Each row below holds a small network's activations on one input, seen along a few directions.
Each table varies a few parts of the input and shows all the possible inputs, shuffled.
Descriptions start from the smaller parts, as in this example, which fits no table here: values(3) and (point or ring(9) or (line(6) and ring(8))).
Shared parts are said once, and a part with two or three values counts as separate values.

Other details of the inputs shift rows strongly along two fixed directions, in all tables alike. That doesn't count.

A family of inputs:
x1: [  7   9   1  12   1  -7 -19  -5   4  -2 -14  14 -12   7 -14]
x2: [  1   6   0  -2   6   1   1  -4   0  -9   7   4 -15  -6   3]
x3: [ -7   4  -8   6  -2  -6  -4  -4  -8  -9   0   0  -5  -4 -10]
x4: [ -5   4 -15  -6   3  -5  -3  -5  -1 -10   3  -4   1 -10   1]
x5: [  4  11   0  11  -2  -4 -19  -6   4  -2 -15  11 -11   5 -17]
x6: [  3  11   2   7   3  -2 -17 -11   5  -3 -11   7 -11   5 -15]
x7: [  7   9   4   8   5  -4 -16  -9   4  -3 -10   8 -11   6 -13]
x8: [  4   9  -6   0   3  -2 -17  -5   9  -2 -11   5  -2   3  -4]
x9: [  1   3  -4   7  -1  -6  -6  -5  -4  -4   2   9 -14  -4 -10]
x10: [ 0  0 -9 -8  3 -2  3  4  0 -6  1  6 -8 -5 14]
x11: [-14 -21  29  11  -7  17  31  21 -37  21  15 -23  34  38  23]
x12: [  2   2 -10  -5   4  -4  -4  -4   2  -4   6   3  -7  -8   2]
x13: [  19  -46    1  -39  -67   23   49   10   72   53   10  -36   51 -121
  -29]
x14: [  1   4  -5  -1   5  -3  -3  -7   2  -6   6   5 -10  -6  -6]
x15: [  6   9   1   4   5  -3 -14  -5   8  -2 -10   9  -4   6  -8]
x16: [  5  -2  -4  -9   1  -3   7   6   9  -4  -1   6 -11  -9  12]
x17: [  0   5 -10  -1   1  -4 -15   0   8  -2 -15   9   2   7  -1]
x18: [  3   2  -8  -1   2  -5 -12   3   8   1 -14  10   4   8   3]
x19: [ -1  -2 -14  -7   1  -5  -1   2   2  -3   0   7  -2  -4   5]
x20: [-11 -21  34   5   3  17  37  22 -28  18  17 -24  31  40  28]
x21: [ -7   6 -10  -2   4  -3  -2  -7  -2 -11   3  -3  -2  -7  -7]
x22: [  3   4  -5  -6   6   0  -1  -2   0  -7   7   2 -12  -8  11]
x23: [ -7   5  -6   2   3  -4  -3 -10  -6 -11   3  -4  -6  -6 -10]
x24: [  7   6  -4   1   4  -4 -14  -3   8   0  -9   6   0   4   0]
x25: [  3  11   0   3   4  -1 -16  -7   9  -3 -11   7  -5   5 -12]
x26: [  1   5   4   2   5   0  -1  -7  -5  -9   7   4 -19  -5  -1]
x27: [-10 -21  28   3   3  15  35  23 -28  20  18 -26  32  39  36]
x28: [-23 -20   7   1   0   9  27  22 -34  13   8 -25  48  41  29]
x29: [  5   2   6   3   0  -4   3   2   2  -6   0   7 -21  -6  -2]
x30: [  1   4  -2   3   4  -3  -5 -10  -3  -6   6   5 -15  -5  -9]
Description of these inputs: line(5) and (values(2) or line(4)).
Q: Changing only the line(5) part turns x23 into x28. The same change can be made to x6. Which row results?
A: x17
Q: Change only the values(2) part in x24. List by row number the other rows that result.
A: x8
Q: Change only the line(5) part in x27. List by row number the other rows that result.
A: x13, x16, x20, x29
Q: Change only the values(2) part in x5. List by row number the other rows that result.
A: x1

A family of inputs:
x31: [  8   1  34  14  12  11   4  -4 -16  10  19 -12  -8  26  10]
x32: [ 26  17 -13   7 -13 -15 -38 -27  32  -5  -9  35 -51 -47 -51]
x33: [  21  -70   11  -28  -92   29   49   28   75   96  -12  -43  111 -101
  -40]
x34: [-25   8 -26  -7  12   2 -12  -2 -20  -6  -8 -19  47  33  11]
x35: [ 11  -3  36  14   9  13   9   1 -14  14  15 -10  -3  23  11]
x36: [ 10 -53   0 -50 -54  30  65  25  42  54  25 -52  76 -92  22]
x37: [  9  22 -22   4  -9 -11 -47 -40  30 -13 -24  18 -21 -41 -61]
x38: [-15  17   9  18  11   6 -27 -14 -16   0 -20 -10  37  51 -20]
x39: [ 23  31 -15  -6  -5  -9 -49 -14  63  -7 -50  28 -21 -30 -32]
x40: [-12  -7 -11   6   8  -5   6  11 -37  -1  15   3   2  32  24]
x41: [ 12  14 -35 -24  12 -21  -2 -17  33 -43   6  28 -62 -65 -11]
x42: [ -8  -5   0  -1   5   5  10  18 -24  -3   3   9  -6  32  41]
x43: [  8  -2  36  15  -8  14   1  12 -12  20  -7   8  -9  31   3]
x44: [-16   8  45  44  -9   0  14   1 -49 -13   3 -16 -22  27 -19]
x45: [-22  -2 -10   3   5   7   7   1 -41  -4  20  -7  12  25  16]
x46: [ 22  21 -20   2  -5 -16 -44 -12  55  -1 -41  27  -7 -28 -42]
x47: [ -6   3  23  22  -7  15  -7 -13 -27   9  10  -1   3  22 -24]
x48: [-12  -6   7  -9  17   1  36  11 -23 -17  20  -4 -11  16  34]
x49: [-23  -7   1  15 -14  -1  28  15 -38 -13  14 -21  -2  -5   9]
x50: [  6  13 -58 -15   2 -30 -35 -16  25 -24 -16  26 -27 -40 -16]
x51: [ 39  37  -6  -3  12 -13 -38 -34  44 -25  -8  33 -82 -55 -26]
x52: [-14   3 -30  -5  12 -11 -14   8 -12  -2 -12  -6  34  34  17]
x53: [ 13  13 -51 -14   3 -29 -34  -8  35 -27 -23  37 -31 -39 -10]
x54: [-27   0 -22   0  11  -1  -6  -2 -33  -8   1 -13  28  32  12]
x55: [  7  -8  31  24  -5   6   0  12 -19  22   1  11   3  34  -5]
x56: [ 18  23 -26   1  -5 -18 -48 -23  48  -3 -36  20  -6 -29 -49]
x57: [ 16  14 -43 -11   1 -23 -25  -8  25 -25  -6  42 -48 -45  -8]
x58: [  0  -1  42  13  13   9  27   5 -19   0  12  -5 -20  29   3]
x59: [-11  -4 -11  -5   8  -2  -1  17 -11  -6 -16   7  10  34  38]
x60: [  3  -3  29  15  -2   8  -7  13  -4  19 -28   4  10  43   5]
x61: [ -8   0  40  14  15   8  21  -5 -19  -7  23  -9 -20  25  -6]
x62: [ -5  -3   0  -8  22   1  13   9 -26 -12  20  -7  -2  20  42]
x63: [  3   5  36  14  14  14   5  -9 -17   7  24 -14  -7  27   8]
x64: [ -3  -2  37  15  15   5  19   0 -19  -4  18  -6 -22  27  -4]
x65: [-21 -11   6 -10  14   4  36   8 -25 -13  31 -15   1   9  26]
x66: [-15 -10   3  -8  17   0  32  10 -25 -15  27 -10  -7  12  26]
x67: [  14  -68   34  -31  -75   40   83   24   59   77   24  -57   81 -103
  -28]
x68: [-14   1   0  -8  23   4  14   4 -29 -11  29 -15   2  20  41]
x69: [-12   3 -16 -11   8   3  -7  19   2  -4 -23  -2  33  35  39]
x70: [ 20  12 -22   5 -11 -21 -43 -26  38  -2 -28  26 -27 -37 -51]
x71: [-10   0 -22  -4  12  -9  -9  17  -5  -4 -17   3  34  38  25]
x72: [ -9  -1  -2  -7  23   1  11   7 -27 -11  24 -11  -3  20  41]
Q: Changing only one part turns x37 into x54. The same change can be made to x56. Which row results?
A: x52
Q: Changing only one part turns x72 into x31. The same change can be made to x68. Which row results?
A: x63
Q: What do these inputs look like to the network?
A: values(2) and (point or (line(4) and line(5)))
Q: Change only the values(2) part in x35. List by row number the other rows that result.
A: x62

A family of inputs:
x73: [  1  -6   7  -1  -7   4   9   0  -1   5   6  -5  -2 -10   0]
x74: [  2  -4   6  -7   1   5  14   2   3   1  12  -7  -3 -12   7]
x75: [  1  -2  -2  -3  -4   2  -5   1   8   7 -10  -3  17   1  -4]
x76: [ 0 -3 -6 -4 -5 -1 -2  6  7  6 -7 -3 13 -2  4]
x77: [ 23  48 -31   5  26 -32 -58 -31  31 -49 -24  53 -91 -25 -26]
x78: [-3 -2 -4 -1 -6  3 -4 -1  4  8 -4 -4 15 -1 -8]
x79: [-3 -2 -4  1 -6  0  0 -2 -2  5  1 -7 13 -6 -8]
x80: [-4 -5 -7 -5 -6  2  5  1 -2  2  3 -6  6 -8  3]
x81: [  2  -3   9   3  -7   5   0  -2   5  11   0  -3   6  -1 -11]
x82: [-1 -5 -8 -6 -5  1  2  6  4  3 -2  1 11 -5  7]
x83: [ 6 -3  9  1 -5  5 -1  0  9 11 -8 -2  9  0 -6]
x84: [ 3 -8  4 -4 -3  1 11  5  3  5  5 -1 -1 -7  3]
x85: [-2 -8 -9 -7 -2 -2  6  5  3  2  3 -2  9 -6  7]
x86: [  3  -4   9   6  -7   3   3  -2  -1   7   4  -6   4  -7 -11]
x87: [-18  17  30  34  47  -3  -7  11 -72 -22   4  13 -22 115  42]
x88: [-7 -3 -5 -2 -6  1  7  1 -2 -1  2 -7  9 -8 -5]
x89: [ -2  -4  -7 -11   1   2  10   1   2  -2  10  -8   6 -10  12]
x90: [-2 -5  9  2 -7  4 10  0  0  2  5 -6  0 -9 -7]
Q: What do these inputs look like to the network?
A: values(2) and (point or ring(8))
Q: Changing only the values(2) part turns x73 into x80. The same change can be made to x77. Which row results?
A: x76
